These are the activations of a small neural network, seen along a few directions. Each row is one input.
In each table, some parts of the input vary, and every possible input appears once, in random order.
Descriptions start from the smaller parts, as in this example, which fits no table here: one of 2 separate values, together with either a single point or one of 11 places around a ring or (one of 4 places along a line, together with one of 8 places around a ring).
Shared parts are said once, and a part with two or three values counts as separate values.
In the rows, zero is written as 128.

A family of inputs:
x1: [187 233  73 152  71 138 132 124 156  88 137 115 137  99 111  60 150 144]
x2: [175 213  89 151  85 134 128 118 143  99 131 112  93 103 100  98 159 173]
x3: [211  79 183 101 183 150 130 196  63 172 125 162 168 129 178 129   7 158]
x4: [113  81 162 115 154 107 149 101 125 131 153 160 151 136 162 166 166 105]
x5: [ 86  81 144 124 150 133  90 167 116 133 135 146 105 154 119 146 118  82]
x6: [147 186  81 149  78 142 133  81 140  84 103  94 112 125  95  83 124 183]
x7: [127 170  84 130 122 111 137  58 124 115  68  70 109  96  78  90 135 193]
x8: [ 84  94 149 114 124 127 112 155 146 161 136 156 134 143 108 159 131 108]
x9: [ 76  85 149 120 160 120  87 175 134  98 148 105 114 131 135 158 120  81]
x10: [ 96  93 152 129 146 136 162 135 142 158 124 145 139 150 132 159 152  98]
x11: [106  93 143 122 136 109 147  99 119 169 147 142 146 143 191 158 146  84]
Q: What is each input in this table made of?
A: either a single point or one of 4 places along a line or one of 6 places along a line
Q: Start at x9 and move only the place on the line of 6, one step at a time. The first step leads to x5. Which rows follow, in order?
A: x8, x10, x4, x11

A family of inputs:
x12: [ 41 128  97 148 150 100  98 129 161  94 136  70 108 108 116 132 180  50]
x13: [201 192  85 143  91 114 134  64 106 127 132 123 116 102 131 100 156 183]
x14: [ 80 131  90 125 119 148  85 161 142 135  75  87  77 136  34  99  85 139]
x15: [176 117 156 123 148 129  85 179  94 115 168 162  99 120 153 142  97 143]
x16: [ 78 150 104 126 121  94 166  31 173  97 121  84 108 100 128 138 251 120]
x17: [175 174 100 126 113 148 101 163 109  79 116  56 131  90 146  71  38 148]
x18: [140 196 112 146  82 159 116 200 179 142 145 140 140 130  98  98 140  84]
x19: [ 96 166 103 141 101 132 153  63 139 138  76 105  90 127  38 107 152 221]
x20: [ 86  76 151 130 141 130  88 149 126  81 171 168 112 175 140 158 151  90]
x21: [ 73 137  87 155 106 131  80 131 131  84 137 124 105 161 123  99 147  55]
x22: [ 52  77 166 115 166  97 107 150 153  93 165 102 115 127 142 212 184  87]
x23: [177 107 148 110 171 123 136 120  66 197 131 178 147 132 193 127  81 123]
x24: [ 90  54 149 123 141 115 143  84 113 168 145 176 159 174 181 142 119  72]
x25: [161 176  91 130 114 117  67 165  96 120 131 118 104 112 132  66 100 113]
x26: [169 209 111 159  47 135 194 107 189 140 136 160 139 113 106 125 186 157]
x27: [ 95  57 162 105 167 130 136 122  89 214  57 154 155 151  90 141  88 155]
x28: [149 131 172 121 122 161 126 217 171 137 183 182 148 140 114 157 141 119]
x29: [ 97  75 153 106 171 133  88 178 124 122  92 152 101 137  39 161  99 161]
x30: [ 54  54 171 100 165  81 160  84 134 180 134 111 162 127 185 191 154  68]
x31: [213 197  93 137 114 126 162  65 127  82 102  79 151  86 145  90 105 225]
x32: [207  97 161 117 183 133 180 129  72 150 103 117 175 129 194 112  43 156]
x33: [149 107 152 118 107 161 193 170 144 222 146 181 189 148 175 161 116 114]
x34: [197 108 169 118 167 146 120 181  94  65 140 115 138  96 143 117  54 168]
x35: [116 155  90 149  64 127 152  32 139  91 132 129 104 149 126 124 205 122]
Q: Changing only one part turns x35 into x20. The same change can be made to x13. Which row results?
A: x15
Q: What is each input in this table made of?
A: one of 4 places along a line, together with either a single point or one of 5 places along a line
Q: Which other rows agree with x23 in the place on the line of 4? List them by row number.
A: x24, x27, x30, x32, x33

A family of inputs:
x36: [135 111 122 117 164 125  82 141  82  99  94  81 101 113 115 104  52 160]
x37: [ 92  22 179 106 170 121 164  92  88 205 122 170 162 175 193 177 101  98]
x38: [163 201  90 150  79 159 130 164 153 137 119 131 132 125  94  81 120 134]
x39: [128  66 171 112 157 122 144 138  99 200 171 183 173 159 228 165 114  66]
x40: [122  67 181 109 154 147 119 167 119 148 133 172 131 154 110 176  96 162]
x41: [168 141 122 125 161 128  88 188 104  72 127  83 130  94 140  91  64 117]
x42: [159 103 178 120 139 152 115 212 128 135 176 185 132 142 142 162 107 122]
x43: [170 195  92 133 109  97 190  24 139 107  89  83 135  72 109  97 181 201]
x44: [204 227  80 154  77 124 172  59 145  81 140 110 139  97 147  79 177 174]
x45: [129 168  98 132  94 141 136 123 141 162  77 117 119 118  59  94 112 168]
x46: [ 49 134 109 144 101 114  94 136 177  86 167 116  97 139 118 150 207  50]
x47: [ 15 100 113 134 130 106 101  93 161 103 121 105  87 147  82 159 206  85]
Q: What is each input in this table made of?
A: one of 2 separate values, together with either a single point or one of 5 places along a line
Q: Changing only the choice among 2 separate values turns x38 into x45. The same change can be made to x39. Which row results?
A: x37
